These are the activations of a small neural network, seen along a few directions. Each row is one input.
In each table, some parts of the input vary, and every possible input appears once, in random order.
Descriptions start from the smaller parts, as in this example, which fits no table here: one of 2 separate values, together with either a single point or one of 11 places along a line or (one of 4 places along a line, together with one of 8 places around a ring).
Shared parts are said once, and a part with two or three values counts as separate values.

Other details of the inputs shift rows strongly along three fixed directions, in all tables alike. That doesn't count.

A family of inputs:
r1: [5, -20, 60, 8, -14, 28, 10, 12, 43, -55, -8, -38, -21]
r2: [7, -3, -54, 8, 21, -12, 16, -5, -60, 35, 34, 22, 42]
r3: [2, 2, 46, -3, 39, 2, -2, -10, -11, 16, -4, 44, 15]
r4: [-14, 30, -71, -57, -28, -18, -77, -18, -22, 21, -6, -2, -19]
r5: [-1, -6, 18, 33, -8, -1, 43, 1, 18, -23, 0, 10, 2]
r6: [3, -5, -39, -4, -2, -1, 8, 11, -30, 27, 2, -6, 31]
r7: [13, -9, 38, 20, 10, 20, 0, -6, 50, -38, -2, -32, -38]
r8: [1, 2, 44, -4, 46, 1, 5, 6, -7, 40, -19, 37, 24]
r9: [8, -12, 44, 16, 23, 15, 26, 12, 12, 7, -16, 3, 14]
r10: [-8, -1, 47, -30, 8, 9, -40, 3, 34, -14, -9, -19, -35]
r11: [14, -16, 7, 23, -5, 12, 27, 4, 4, -39, 23, -25, -2]
r12: [21, -6, 0, 38, 21, 8, 36, -1, 6, 0, 2, -3, 9]
r13: [0, 3, 35, -5, 24, 4, -2, -8, -15, 15, -12, 45, 21]
r14: [-10, 8, -6, 6, -8, -12, 8, -3, 12, 2, -13, 19, -1]
r15: [19, -16, -3, 30, 4, 15, 31, 10, 23, -21, 10, -45, -11]
r16: [0, 5, 16, -16, -4, 8, -27, 0, 26, -5, -23, -13, -22]
r17: [20, -5, -7, 34, 28, 5, 31, -4, -2, 9, 4, 0, 11]
r18: [-6, -14, 0, 21, -20, 0, 44, 19, 17, -20, 4, -21, 2]
r19: [8, -13, 23, 11, 12, 11, 21, 11, 0, -12, 7, -10, 8]
r20: [13, 3, -84, 11, 8, -15, 15, -10, -61, 34, 31, 12, 36]
r21: [-12, -1, 48, 15, 13, -9, 22, 11, 12, 23, -12, 27, 6]
r22: [20, -11, -30, 35, -15, 12, 34, -2, -3, -32, 23, -30, 2]
r23: [-11, 7, -8, -37, -4, -5, -33, -1, -22, 17, -7, 13, 8]
r24: [19, -11, -43, 29, 23, 0, 32, 7, -19, 25, 20, -15, 21]
r25: [-7, 0, -57, 16, -35, -21, 17, 8, -7, 9, 16, -23, -4]
r26: [-21, 20, 24, -13, -7, -22, -28, -15, 5, 13, -12, 42, -14]
r27: [-28, 13, 28, -32, -3, -15, -17, 3, 0, 14, -17, 39, 2]
r28: [-14, 14, 36, -44, -11, 4, -56, -12, 13, -23, -12, 8, -28]
r29: [8, -7, -22, 10, -5, 3, 16, -1, -30, 0, 12, 8, 29]
r30: [3, 4, -10, -9, -3, 4, -14, 1, 4, 11, -18, -6, 2]
r31: [1, 10, 22, -9, 9, 5, -20, -14, 2, -2, -16, 27, -2]
r32: [0, 0, 27, -9, 43, -3, 2, 0, -25, 38, -4, 38, 29]
r33: [15, -20, -99, 24, -17, -2, 42, 18, -41, 8, 45, -56, 26]
r34: [-4, -9, 61, 40, 8, -1, 45, 4, 19, -15, 2, 23, 4]
r35: [-9, 27, 6, -33, 24, -11, -46, -18, -16, 51, -37, 58, 13]
r36: [-2, 11, -69, -28, -53, 0, -47, -8, 6, -28, 4, -51, -38]
r37: [-1, 6, -6, -20, -24, 4, -39, -11, 15, -38, 6, -23, -37]
r38: [-1, 5, 34, -7, 37, 2, 4, 5, -10, 40, -20, 33, 26]
r39: [22, -17, 2, 36, 5, 17, 40, 14, 24, -23, 5, -42, -5]
r40: [-5, 4, -45, -34, -46, 0, -60, -12, 13, -50, 23, -52, -54]
r41: [11, -6, 49, 23, 12, 17, 15, -7, 21, -22, -15, 13, 2]
r42: [9, -6, -1, 4, -23, 17, -2, 7, 38, -38, -2, -56, -32]
r43: [-22, 11, -1, -28, -34, -11, -29, 2, 31, -16, -15, -12, -34]
r44: [9, -12, -36, 11, 21, -4, 25, 6, -42, 28, 29, 1, 34]
r45: [-23, 3, 36, -9, -15, -13, -5, 6, 13, 0, -3, 12, -13]
r46: [-17, 5, -15, -7, -20, -15, 9, -1, -13, -5, 6, 22, 9]
r47: [-12, 12, -23, 4, -25, -20, -8, -6, 5, 5, 0, 3, -17]
r48: [-24, 24, -22, -69, -11, -16, -71, -8, -31, 31, -9, 20, -1]
Description of these inputs: one of 6 places around a ring, together with either one of 2 separate values or one of 6 places along a line.
Question: The inputs of r43 and r18 match in every part but the place on the ring of 6. If r25 is changed in the same way as r43 into r18, which row does it become?
Answer: r21
Question: The inputs of r38 and r22 match in every part but the place on the ring of 6. If r9 is changed in the same way as r38 into r22, which row does it become?
Answer: r31
Question: Change only the place on the line of 6 in r36. List by row number the other rows that result.
Answer: r4, r7, r12, r17, r35
Question: Change only the choice among 2 separate values in r46. List by row number the other rows that result.
Answer: r34
Question: List by row number the other rows that have the place on the ring of 6 in common with r23.
Answer: r1, r19, r27, r32, r44, r45, r48
